A small network was shown many inputs. Here are its activations along a few directions, one row for each input.
Each table varies a few parts of the input and shows all the possible inputs, shuffled.
A made-up example of a description, with smaller parts first: one of 3 separate values, together with either a single point or one of 11 places along a line or (one of 4 places along a line, together with one of 8 places around a ring).
Shared parts are said once, and a part with two or three values counts as separate values.
In the rows, zero is written as 128.

Rows:
x1: [195 175 203 183 156 102 122 123 174 128 130 131 110  29  82 123  80  90]
x2: [ 94 117 118 146 124 107 192 133 141 170 122 159 146 156 159 173 120 176]
x3: [227 191 186 190 145 120 112 125 156 142 147 128  88  51  82 117  93  85]
x4: [110 114 144  92 209 149  85 107 134  71  89 117  78 105 104 102 130  78]
x5: [ 93 119  94 139  82  99 173 126 152 166 150 163 138 150 167 145 133 179]
x6: [ 89 108  96 151  77  93 169 125 144 171 149 156 139 149 172 136 131 177]
x7: [ 88 106 119 161 120 102 188 131 132 175 119 156 146 153 165 162 117 173]
x8: [141 126 139  76  37 137  97 121 107 115 121  91 203 113 142 142 145 160]
x9: [ 90 132  98 137  81  97 168 124 155 171 160 162 152 159 162 151 142 170]
x10: [188 173 176 166 108  86 108 122 182 126 159 130  96  26  92  93  97  91]
x11: [124  83 200 115 118 173 113 130  95  89  98  92 172 125 134 144 141 169]
x12: [125 121 104 170 107 122 177 134 118 187 138 153 133 179 174 153 125 165]
x13: [126 107 104 175 109 129 170 146 115 192 134 150 129 179 167 146 107 165]
x14: [119  82 143  95 125 137  76 130 142  71 128 122 107 130 114  93 171 102]
x15: [145 134 174  87  89 151 107 118  91 105  80  86 211 120 133 170 128 162]
x16: [124 155 109 152 110 122 177 136 134 185 146 159 142 189 169 167 136 163]
x17: [ 91 135 123 141 127 102 187 131 148 174 133 157 155 164 158 179 126 173]
x18: [111 114 117  77 157 131  73 113 152  79 128 113  66 100 112  76 150  76]
x19: [ 88  94 121 167 120 110 183 144 128 180 113 155 142 153 157 154 100 173]
x20: [184 148 157  93  77 171  93 125  71 120 106  90 187 142 139 164 136 157]
x21: [164  98 161 116 172 171  72 131 107  75 111 116  84 155 113 106 162 102]
x22: [123  83 182 105 182 154  86 126 125  55  86 122 110 134 110 114 149 108]
x23: [147 155 161 107 206 138 106  98 154 107 112 122  78  55  86  87 105  70]
x24: [108 176  15 117 175 118 126 155  85  99 150 112 140 166  80 116 118  57]
x25: [ 72 158  16 102 131  89 126 152 108  90 159 118 147 143  80 101 130  66]
x26: [124  83 165  96  69 156  92 134 115  93 135  93 165 115 147 115 159 166]
x27: [ 71 166  32 109 186 100 134 160  94  88 128 117 158 140  74 123 114  66]
x28: [140 148 128  98 145 120  96 102 164 114 147 123  71  57  89  67 126  71]
x29: [ 90  90  95 158  73 103 165 136 138 177 145 154 139 149 160 132 118 173]
x30: [186 172 140 119 195 154  95 102 139 126 129 116  56  79  85  78 119  63]
x31: [165  98 181 124 105 192  98 138  77 110 123  93 150 148 140 138 150 162]
x32: [152 129 121 103 200 165  74 111 122  93 112 108  55 131 104  93 143  71]
x33: [129 133 102 157 110 127 183 136 126 182 137 160 131 180 170 163 127 166]
Question: Changing only one part turns x32 into x18. The same change can be made to x33. Which row results?
Answer: x5
Question: What is each input in this table made of?
Answer: one of 3 separate values, together with either a single point or one of 4 places along a line or one of 6 places along a line
Question: Which other rows does x17 become when the choice among 3 separate values takes its other values? List them by row number.
Answer: x9, x16
Question: Which other rows agree with x1 in the choice among 3 separate values? List them by row number.
Answer: x2, x4, x7, x11, x15, x17, x19, x22, x23, x27

Rows:
x34: [160 155 163  89 118 136  59 106 137  86 110  89 129  55  99 108 121  95]
x35: [140 135 113 180 146 130 160 128 142 179 164 158  76 134 140 110 113 135]
x36: [ 88  78 153 135  64 121 156 142 141 148 145 142 161 150 171 153 153 197]
x37: [ 88 117 174 155 187 114 203 115 155 181  84 162 126 103 152 161  87 174]
x38: [109 115  81 131 158 129 123 164  84  95 116 116 144 148  93 117 113  88]
x39: [ 80 155  53 128  98  77 165 131 126 157 141 132 170 137 138 145 109 134]
x40: [141 153 105  88 179 138 100 104 150 120 125 134  60 135 110 105 150  74]
x41: [122  95 142  67 108 176 109 117  97 115 105 114 150 177 164 126 163 166]
x42: [ 94 105 190 112 234 152 145 100 140 108  67 130 105  96 111 136 101 117]
x43: [151 116 122 150 184 120  93 134 144 102 117 137  62 127  97 101 125  62]
x44: [142 127 113 193 137  92 151 137 160 162 140 175  84 137 130 126 103 116]
x45: [100  99 124 118  54 115 146 118 131 159 124 129 164 148 185 164 136 192]
x46: [136  69 155 127 111 148  95 139  96  86  85 118 146 176 145 147 153 148]
x47: [106 128  92 141 110  94 156 111 163 173 154 153  86  96 147  88 107 127]
x48: [109 133 115 167 127  78 155 127 187 140 165 176  87 119 132 114 132 118]
x49: [187 126 195 135 143 151  74 140 116  90 109  94 124  75  91  97 108  92]
x50: [106  86 128  78  87 140  88 107 109  90  97 106 153 142 155 136 156 158]
x51: [ 67 133  84 146 106  82 177 154 135 145 165 147 166 141 121 131 124 140]
x52: [161 155 152 132  77 110 129 105 145 146 128 118 147  61 127 131 105 138]
x53: [151 135 183 151  89 115 140 128 156 131 153 129 146  64 114 117 118 145]
x54: [119 126 122 121 174 107  95 121 177  81 145 139  67 110  94  92 156  69]
x55: [180 160 164 121  99 144 144 116 129 169 136 126 142  91 129 125 112 149]
x56: [197 164 172 169 117 142 137 123 120 154 142 119 134  99 123 151 111 146]
x57: [108 144  78 176 119  87 168 160 116 159 133 149 163 169 123 161  98 131]
x58: [112 125  97  96 150 123  97 106 154 117 135 117  64  85 108  69 126  83]
x59: [103  74 157  99 102 135  93 126 127  63 114 124 156 155 141 141 182 153]
x60: [ 74 121  82 101 147 114 122 153 116  70 147 118 150 129  88 108 143  96]
x61: [197 160 187 128 160 166  76 122 105  90 121  88 115  95  98 124 131  94]
x62: [153 138 118 139 197 149 101 117 130 112 134 126  52 134 106 108 144  71]
x63: [110 151  77 166 130 127 177 151 100 175 156 134 157 166 134 143 108 146]
x64: [140  93 151 121 125 177 108 123  82  97 104 108 139 184 157 148 165 156]
x65: [136 157  97 136 137 109 156 111 162 178 146 171  85 142 148 123 128 122]
x66: [126  97 146 152  88 163 161 140 107 178 138 128 149 177 183 161 137 204]
x67: [161 145 192 110 136 131  65 123 154  57 129 103 133  68  88 111 143  89]
x68: [ 85 145  51  80 136 110 109 130 105  86 119 103 150 126 104 125 126  93]
x69: [115 139  77 124 170 160 130 146  71 104 134 105 137 157 103 120 130  97]
x70: [185 174 175  79 142 156  73 109 124  98 112 100 123  97  99 120 136  96]
x71: [121  76 150 159  74 137 154 151 118 169 121 138 153 170 172 161 126 197]
x72: [116 105 136 107  77 153 161 130 120 182 129 135 162 178 194 155 143 201]
x73: [110 165  63  74 159 136 119 134  99  99 119 115 147 168 109 136 140  94]
x74: [ 99 159  66 119 118 116 177 142 114 179 147 142 167 166 143 137 117 143]
x75: [192 143 177 178 101 118 132 133 132 144 122 130 141  90 114 145  98 134]
Question: What is each input in this table made of?
Answer: one of 2 separate values, together with either a single point or (one of 4 separate values, together with one of 5 places around a ring)
Question: Changing only the choice among 2 separate values turns x69 into x63. The same change can be made to x34. Which row results?
Answer: x52
Question: Changing only the choice among 2 separate values turns x35 into x62. The same change can be made to x47. Which row results?
Answer: x58
Question: Which other rows does x72 become when the place on the ring of 5 takes its other values? List them by row number.
Answer: x36, x45, x66, x71
Question: Which other rows does x74 become when the choice among 4 separate values takes its other values? List them by row number.
Answer: x55, x65, x72

Rows:
x76: [152 151 132  95 104 147  83 140 103  91 137  89 160 114 102 116 136 111]
x77: [ 74  84  75 107 118 125 117 143 104  99 121 117 140 157 131 111 137 119]
x78: [117  90 123 104 124 154  79 136 100  74 134  96 121 119 110  85 147 103]
x79: [147 111 191 132  36 143 147 130 109 161 119 117 215 140 176 185 127 215]
x80: [138 166  99 214 159  85 185 147 168 184 165 189  84 140 119 134  99 109]
x81: [124  57 191 141  46 147 142 138 110 155 110 122 187 150 188 157 141 228]
x82: [ 86 118  79  80 121 117 114 127 128 108 126 132 129 172 134 131 160 121]
x83: [153 188  89 194 105  70 180 135 154 191 173 160 129  97 121 138  92 120]
x84: [ 54 108  69 130 150  95 163 140 136 129 137 142 126 129 124 116 111 123]
x85: [ 64 144  75 104 153  94 156 118 161 134 140 151 117 146 134 130 142 116]
x86: [ 85 143  68 114 177 122 170 123 114 156 118 139 117 147 131 130 109 113]
x87: [138  91 193 115  53 150 142 115 131 146 116 137 173 161 197 169 156 224]
x88: [115 131  85 199 126  75 183 137 176 191 168 171  79 101 121 104  88 117]
x89: [144  89 184 130  65 173 143 117  98 167 100 115 175 157 198 184 132 230]
x90: [128 170  91 177 126  69 171 115 198 195 179 184  69 117 144 116 116 115]
x91: [102 119  70  91 146 150 118 134  83 125 106 114 134 173 135 128 132 120]
x92: [147 118 134 115 161 162  81 144  98  66 130 101 123 157  99 115 160  94]
x93: [189 139 215 139 187 149  78 114 146  79 104 112  86  71  81 115 125  82]
x94: [101 111  87 118 153 129 122 151 104  96 118 130 144 194 124 142 147 113]
x95: [192 143 201 117 179 163  81  96 134 107  95  99  80  60  97  96 109  91]
x96: [161 111 202 129 154 140  77 111 145  86 109 108  87  41  90  81 112  92]
x97: [142  82 203 148  68 153 150 137 105 145 109 130 180 175 184 190 153 219]
x98: [ 94 165  85 129 126  92 162 131 126 142 136 134 170 124 112 145 105 130]
x99: [193 163 202 117 135 135  79 119 145  99 117 100 125  41  89 114 108  96]
x100: [148 169  86 187 151 102 189 121 154 216 154 166  72 121 135 119  81 112]
x101: [135 123 127  71 123 153  77 119 124  82 135 108 115 132 115 102 174 106]
x102: [112 146  83 106  99 119 122 139  96 106 122 109 178 147 119 142 131 122]
x103: [149 125 120  86 154 182  79 122  83  97 118  89 113 137 115  96 144 104]
x104: [180 144 200 102 156 142  78  92 172  88 116 120  83  52  98  99 136  87]
x105: [ 77 141  80 147 187 104 171 147 132 126 130 157 130 168 116 148 128 107]
Question: Changing only one part turns x96 into x104. The same change can be made to x77. Which row results?
Answer: x82
Question: What is each input in this table made of?
Answer: one of 5 separate values, together with either a single point or one of 5 places along a line
Question: Which other rows does x80 become when the choice among 5 separate values takes its other values? List them by row number.
Answer: x83, x88, x90, x100
Question: Which other rows does x105 become when the choice among 5 separate values takes its other values? List them by row number.
Answer: x84, x85, x86, x98

Rows:
x106: [ 74 123  96 157 143 103 225 123 136 209 112 174 144 166 171 175  97 178]
x107: [114 103 157  98 178 139  76 122 151  54 127 117  91 100  88  82 147  82]
x108: [136 116 108  92  86 168 105 137  64 112 124  91 175 170 146 136 149 155]
x109: [ 78 113  53 158 128 122 196 133 117 201 145 162 115 213 183 151 129 169]
x110: [ 99 123  99 158  97 100 194 114 166 226 147 180 108 149 189 144 113 186]
x111: [ 39  86  73 165 119  85 208 141 149 185 143 177 121 170 167 143 122 173]
x112: [143 182  47 118 196 120 100 134 130 110 148 120  66 112  71  77 113  18]
x113: [144 110 197  88 143 169  85 112 105  83  64  94 152 113 130 148 132 140]
x114: [169 102 199  88  91 159  76  96 135 110  99 101 122  96 146 116 152 145]
x115: [158 126 139  84 185 179  74 125 113  77 121 109  78 143 100  95 163  76]
x116: [ 94 151 106 141 100  97 192 135 127 168 123 154 199 172 153 197 120 173]
x117: [131 133 125 194  78  94 181 162 133 177 154 162 168 173 153 169 119 172]
x118: [153  89 149  81 124 182  68 122  83  84  93  97 126 163 134 120 160 132]
x119: [152 130 160  91  48 149 113 115 119 143 133  99 172 104 152 133 138 177]
x120: [156 199  95 126 164  96 108 103 168 125 160 135  58  46  77  72  98  41]
x121: [ 92  87 128 102  78 132 119 144 102  93 130 101 189 123 138 125 143 160]
x122: [152 153 186  92 213 156  90 110 134  73  95 107 100  92  91 122 132  87]
x123: [127 133 155  92  97 157 127 128  85 114  97  88 209 121 137 167 118 170]
x124: [111  63 170  95 117 147  75 126 121  64  97 107 140 119 129 107 152 133]
x125: [140 203  89 123 220  90 119 119 147 109 126 124  89  65  56  98  86  30]
x126: [ 97 154  68 131 185  79 106 133 161  96 149 130  73  71  54  63 102  29]
x127: [176 182 104 180 187  99 117 134 151 114 156 135  66  61  51  81  87  39]
x128: [123 152 108 137  54  92 168 127 159 190 157 162 160 154 171 165 137 181]
x129: [102 141  61 141  90 116 165 146 106 162 152 146 166 215 167 167 152 165]
x130: [181  86 210 145 117 166  80 132 107  97 100 100 127 109 125 133 132 137]
x131: [113 108 114 209 117 102 207 149 143 210 145 181 119 166 172 148  98 176]
x132: [173 144 189  96 154 153  81  88 161  96 130 113  73  73 114  91 151  95]
x133: [ 61 109  83 149  82  78 180 153 141 145 152 163 173 173 152 163 146 168]
x134: [164 111 174 154  72 152 120 151  88 127 133  95 178 121 134 145 118 164]
x135: [188 128 197 153 178 160  84 125 138  86 128 116  81  87  87 106 135  89]
Question: What is each input in this table made of?
Answer: one of 5 separate values, together with one of 6 places along a line
Question: Which other rows does x116 become when the choice among 5 separate values takes its other values? List them by row number.
Answer: x117, x128, x129, x133
Question: Which other rows does x127 become when the choice among 5 separate values takes its other values? List them by row number.
Answer: x112, x120, x125, x126

Rows:
x136: [ 94  73 128 134  84 139 172 144 105 173 109 150 171 210 199 167 127 213]
x137: [102  90 153 164 101 131 192 138 134 202 125 153 157 196 195 188 132 217]
x138: [187 167 144 136 154 122 111 119 148 129 128 134  91  98 100 109 120  80]
x139: [108 107 114 121  32 127 167 153 110 168 136 131 211 163 174 167 133 204]
x140: [104 129 110 130 169 100 106 128 163 113 136 139  86  88  89  85 110  76]
x141: [162 128 192 119 145 154 117 107 139 101 128 122 107  75 110 111 136 124]
x142: [116 159 101 172  51  86 173 133 140 196 161 155 168 147 178 165 104 193]
x143: [189 166 137 137 158 138 118 120 122 140 123 116  95  86  97 120 105  86]
x144: [116 148 108  89 171 137  78 127 120  72 114 108 122 145 107 111 145  80]
x145: [124 164 108 136 185 105 105 138 141 102 125 130 111 116  87  98 108  73]
x146: [155 105 161 102 127 167  83 125 107  80 132  97 115 110 110  92 157 116]
x147: [171 152 146 129 153 136 123 109 150 139 145 134  72  82 106  88 123  88]
x148: [ 75 139  64 170  72  63 195 141 129 172 159 153 185 156 164 156 108 166]
x149: [107 131 146 146  47 108 181 143 135 195 144 135 197 149 178 185 128 208]
x150: [165 117 157 110 129 173  78 132  80  85 112  84 140 119  99 122 137 105]
x151: [142  89 163 106 116 143  67 124 131  77 116  98 107  97 115  98 147 116]
x152: [156 109 195 120 127 137 111 109 162  99 119 126  96  67 106 121 133 117]
x153: [117 145 106 124 181 123 125 131 141 115 150 135  91 100  85  80 118  77]
x154: [156 122 163 113 133 151  61 130 109  72 108  98 139 127 111 108 144 108]
x155: [164 133 149 131 134 118 116 109 172 137 137 139  62  74 101  97 121  81]
x156: [116 117 105 193 102 120 192 136 139 206 150 175 126 188 189 174 121 199]
x157: [127 162  99 137 188 121 114 139 118 111 119 108 113 107  84 109  94  78]
x158: [177 143 191 126 148 141 103 116 137  93 111 125 128  93 104 132 132 113]
x159: [ 67  87  73 126 103 121 193 133 100 169 111 163 151 219 176 173 150 190]
x160: [104 133 106  82 170 147  90 116 122  83 132 106 105 126 114  90 152  90]
x161: [ 72 121  56 110  63  98 173 128 111 158 128 142 203 176 171 162 132 187]
x162: [168 143 187 130 155 151 101 114 113 107  98 104 136  80 109 137 109 121]
x163: [ 64 105  74 190 121  91 207 145 129 182 135 173 143 193 184 163 118 170]
x164: [110 111 106  74 153 132  90 124 137  81 134 117  89 114 104 106 157  83]
x165: [125 143  98  86 167 161  96 128  95  83 117  90 122 139  95 125 138  78]
Question: What is each input in this table made of?
Answer: one of 5 places around a ring, together with either one of 2 separate values or one of 4 places along a line
Question: Changing only the place on the ring of 5 turns x160 into x141. The same change can be made to x164. Which row results?
Answer: x152
Question: Which other rows agree with x153 in the place on the ring of 5? List them by row number.
Answer: x140, x145, x148, x157, x163
Question: Which other rows does x148 become when the place on the ring of 5 takes its other values? List them by row number.
Answer: x139, x142, x149, x161
Question: Which other rows does x142 become when the choice among 2 separate values takes its other values? List them by row number.
Answer: x156
